A small network was shown many inputs. Here are its activations along a few directions, one row for each input.
In each table, some parts of the input vary, and every possible input appears once, in random order.
A made-up example of a description, with smaller parts first: one of 8 places around a ring, together with either a single point or one of 9 places around a ring or (one of 3 separate values, together with one of 4 places along a line).
Shared parts are said once, and a part with two or three values counts as separate values.

Other details of the inputs vary at random and push rows far along two fixed directions, the same in every table; ignore that.

Table:
x1: [-16  27  -1  16 -18  18  25  10  13   1 -19]
x2: [-10  18  -5  14 -12  10  32   0  27   6  -4]
x3: [  1  -6 -13 -25 -19   3 -26 -45   3 -17  60]
x4: [ -2   0 -15   1 -21   0  19 -11  27 -18  12]
x5: [  2 -14  -6 -36 -25   3 -14 -42  -7 -33  47]
x6: [  4 -51  17 -50  27 -33 -38 -41 -37  16  40]
x7: [ -8   7 -19  -3 -32  26  25   7  27 -23  -6]
x8: [-16 -15  11  -3  13 -16 -14   9 -27  21 -29]
x9: [ 16   3  21  13  27 -13   7  20 -16  24 -24]
x10: [-11  16 -14   2 -17  22   2 -18  25  -5  21]
x11: [-33   6 -30  16 -15  14  10   9  38  12 -28]
x12: [  7   2   9  33  18 -23 -20  26 -13   3 -25]
x13: [ -6  15 -29   0 -14  35  15   1  37 -14   4]
x14: [ -3  13  -9 -16 -23  29  17 -16  11  -8   7]
x15: [  8 -12 -11 -11 -11   6  15  -7  19 -15  17]
x16: [ 13   8  17  16  30  -7 -18  21 -19  21 -22]
x17: [  9   9  25  25  34 -10   2  53 -34  16 -55]
x18: [ 22 -30  25 -33  19 -38 -35 -39 -43   0  56]
x19: [ 20 -18  11   7  25 -14 -31  13 -24  -1   0]
x20: [ 18  -4  23  15  42 -20   4  38 -22  19 -32]
x21: [-15  25  -8  20 -27   7  23  13  14  -6 -19]
Description of these inputs: one of 3 separate values, together with either a single point or one of 6 places around a ring.
The inputs of x7 and x15 match in every part but the choice among 3 separate values. If x5 is changed in the same way as x7 into x15, which row does it become?
> x4
Which other rows does x14 become when the choice among 3 separate values takes its other values? List them by row number.
> x9, x16

Table:
x22: [-5  3  1 -7 -2  7 14 -6  6  8 -1]
x23: [ 14  -9   1 -23   0   4 -27 -28 -14 -15  46]
x24: [ 3 10 -1  3 -8  2  4 -2  5 -8  6]
x25: [-7  7 -3  1 -7  6 18  2  6  5 -9]
x26: [  0 -15   8  16  19 -32 -29   7 -16  23 -17]
x27: [-5 -3 -3 -3  2  5 15  2 11  6 -6]
x28: [  3   7  -8  10  -5   1  10   8  15 -10  -3]
x29: [ 0  3 -2  1 -5 10 -2 -1  1 -7  0]
x30: [ 1  5  1  2 -9  4  7 -4  4 -6  3]
x31: [ 4 -5 -2 -2 -4  2  4 -4  5 -9  7]
x32: [  1  -3   1   5   1  -4   8  13   2   2 -13]
x33: [ -4   7  -1   3 -11   5  14   5   6   0  -9]
x34: [  3 -17   3 -38   5   8 -17 -34 -14   0  35]
x35: [  9  -5  22   6  24 -16 -18  22 -33  14 -23]
x36: [ 17   1  22  13  21 -20 -18  13 -27   6   0]
x37: [  9   1  -4   3  -3   0   0  -1   8 -12  16]
x38: [ 2  9 -5  3 -4  7 -4  1  3 -9  1]
x39: [ -8   6  -7   0  -4  13  10   4   5   4 -12]
x40: [-30  -3 -13   8  -8  -7  -8   0  13   7 -10]
x41: [ -5   0  -8   0  -3   5  19   5  12   2 -10]
Describe the family of inputs behind these rows.
> either one of 2 separate values or (one of 3 separate values, together with one of 6 places along a line)
Which other rows does x38 become when the choice among 3 separate values takes its other values? List them by row number.
> x24, x28
List by row number the other inputs of the same sort as x40.
> x26

Table:
x42: [  3  -5   0   7   3  -7  -3  10   5 -13  -1]
x43: [-11 -10 -14  15  -3  -9  -6   8  13   8 -25]
x44: [ 14  -3  11   1  13   5 -12  12 -21  -7  -2]
x45: [ 11   4  18  -5   3   2  -6  -4 -25  -3  10]
x46: [ -2  -1  -2 -15 -19  -1   4 -26  10 -19  34]
x47: [  0  -5  13  -7  27  -9 -15   3 -25  12   2]
x48: [-12  -6   0 -30 -16   7 -12 -32  -9   0  28]
x49: [-15   1  -3  16  -9 -14   2   0   8  15 -22]
x50: [  5   2  10  15  17 -13  -1  13   1   3  -4]
x51: [ 17 -32  19 -18  26 -25  19   3 -16  17  -8]
x52: [-19   0 -29   3 -21  11  10 -19  39   5   2]
x53: [ -2   2  -6 -26  -6  22   1 -27  10 -14  35]
x54: [ -5 -16 -10 -19  -3  -5 -15 -28   8   2  34]
x55: [ 21  17   8   9  12   8   1  15  -8   3 -10]
x56: [-12 -13  -5 -38 -19   9 -16 -50  -7   0  31]
x57: [ 12  -5  -2 -31  -4  23  -9 -35  -4 -15  50]
x58: [ -3 -10  16   3   9 -30 -19   0 -21  15   0]
x59: [-17   1 -30   1 -23  12  16  -3  34 -20   7]
x60: [ -5  -3  11   5   6 -25  -4   1 -14   4   3]
x61: [ -2 -15   9  -8  16  -8 -28   7 -26  11  -8]
x62: [  7  33   1  21 -15  15  24  21   7  -2 -27]
x63: [ 19   8   1   0   1  11  -5  10  -8 -11  -5]
x64: [-16 -10 -23 -20 -19  21  -8 -25  14  -5   5]
x65: [ 10  12 -25   5 -29  19  17  -2  34 -28   9]
x66: [-10   1  -1  -3   6   6  -7   1  -2  16  -5]
x67: [  2 -22   5   1  15 -24 -28   7 -17   8  -2]
x68: [-21  23  -2  16  -9   7  23  19   8   5 -27]
x69: [-11   3  -5   4   4   6   2  18  -2  -2 -18]
x70: [ 20  13  12  19  -1 -14   4  13  -9  -2  -9]
x71: [ -1  -6   6   5  20 -20  -9   5  -8   8   5]
x72: [ 31  -2  15   6  22 -17 -15   5 -19   2   9]
x73: [ -3  16 -12  10 -31  14  25  -8  27 -17  13]
x74: [ -3   7   1   7   4  10   3  20   2  -8 -18]
x75: [ -7  -7   4  -3  16  -2 -17  -6 -12  23 -12]
x76: [  3  11 -10  31  -9   7  18  28  23 -12 -21]
x77: [-13  27   3  18 -12  13  25  20  12  -1 -27]
x78: [ 21  -8  18   9  24 -16 -15   6 -19   4  11]
x79: [ -4  -1   0  -4   3  13  54  22  15  17 -39]
Describe the family of inputs behind these rows.
> one of 2 separate values, together with either a single point or (one of 3 separate values, together with one of 6 places along a line)
The inputs of x53 and x50 match in every part but the choice among 2 separate values. If x75 is changed in the same way as x53 into x50, which row does it become?
> x52

Table:
x80: [-10  -6 -11 -21 -15  13  -1 -30   9   2  20]
x81: [ 23  -2  16  18  23 -16  -9  20 -13   4  -5]
x82: [ -8  -4 -11  -8 -11  -1  -2 -12   7  -2  10]
x83: [-14   4 -12  13 -15   6   9   7  23  -7 -13]
x84: [ -9  -5 -10  -8  -7   1  -2 -12  10  -4  12]
x85: [  4 -22   8 -19  12 -16 -29 -19 -20  -2  25]
x86: [-20  20 -18  37 -23  10  28  31  36   0 -46]
x87: [-17   4 -14  -4 -12  17  11 -12  22   4   0]
x88: [ -2 -10   3  -8   7 -13 -13  -7 -14  10   4]
x89: [  3 -10  16  -1  21 -19 -19   3 -27  20  -9]
x90: [  1  -7  -4 -25  -7  15  15 -16   6  -8  20]
x91: [  1 -14  13 -13  20 -13 -21 -11 -21  12   9]
x92: [-24  24 -20  33 -13  12  33  30  39   9 -43]
x93: [ 17  13  19  27  26  -8 -13  33 -28   4 -28]
x94: [ 12   2  23  10  24 -11   6  30 -22  17 -35]
x95: [  1  14  -2   2 -20  12  17  -9  12 -14  20]
x96: [ 14  18  28  21  20 -14  -8  34 -28   6 -26]
x97: [ 26 -11  10 -11  17  -6 -30  -5 -23  -8  26]
x98: [-11  -4 -18 -10 -22   7   2 -18  16 -11  16]
x99: [ 14   1  -5 -14 -12   2   6 -25   9 -20  33]
x100: [  0  -3 -11 -21 -13  21  20 -12   9 -13  10]
Describe the family of inputs behind these rows.
> either one of 3 separate values or one of 6 places around a ring or (one of 2 separate values, together with one of 6 places along a line)
Which other rows does x86 become when the choice among 2 separate values takes its other values? List them by row number.
> x83

Table:
x101: [ 26 -14  22 -20  29   0 -20  16 -39  -5   9]
x102: [  0  20  14  45  -6 -18  20  31  10  -1 -27]
x103: [ 14  20 -20 -27 -29  39  20 -35  21 -25  39]
x104: [-16 -11 -13   8 -14 -12   9   7  23   7 -22]
x105: [  3 -26  19 -30  20 -15 -19 -14 -41  18  -6]
x106: [ 12  11  28  -8   6  -6   2  -6 -31  -5   4]
x107: [ 10 -31  15 -27  40  -2 -26 -12 -36  15   4]
x108: [-30  32 -20  36 -22  22 -26  17  12   0 -27]
x109: [ 20  18  -3  35   3  -9  10  23  13  -3 -13]
x110: [-22  10  -8  15 -10 -20  16   1  23  14  -8]
x111: [-15  10  20  15  17 -11  14  16 -19  35 -31]
x112: [  0 -39 -18 -43  -2   5 -22 -44  19 -15  53]
x113: [ -1   1 -36   0 -31  29  22   0  48 -36  24]
Describe the family of inputs behind these rows.
> either a single point or (one of 2 separate values, together with one of 6 places around a ring)
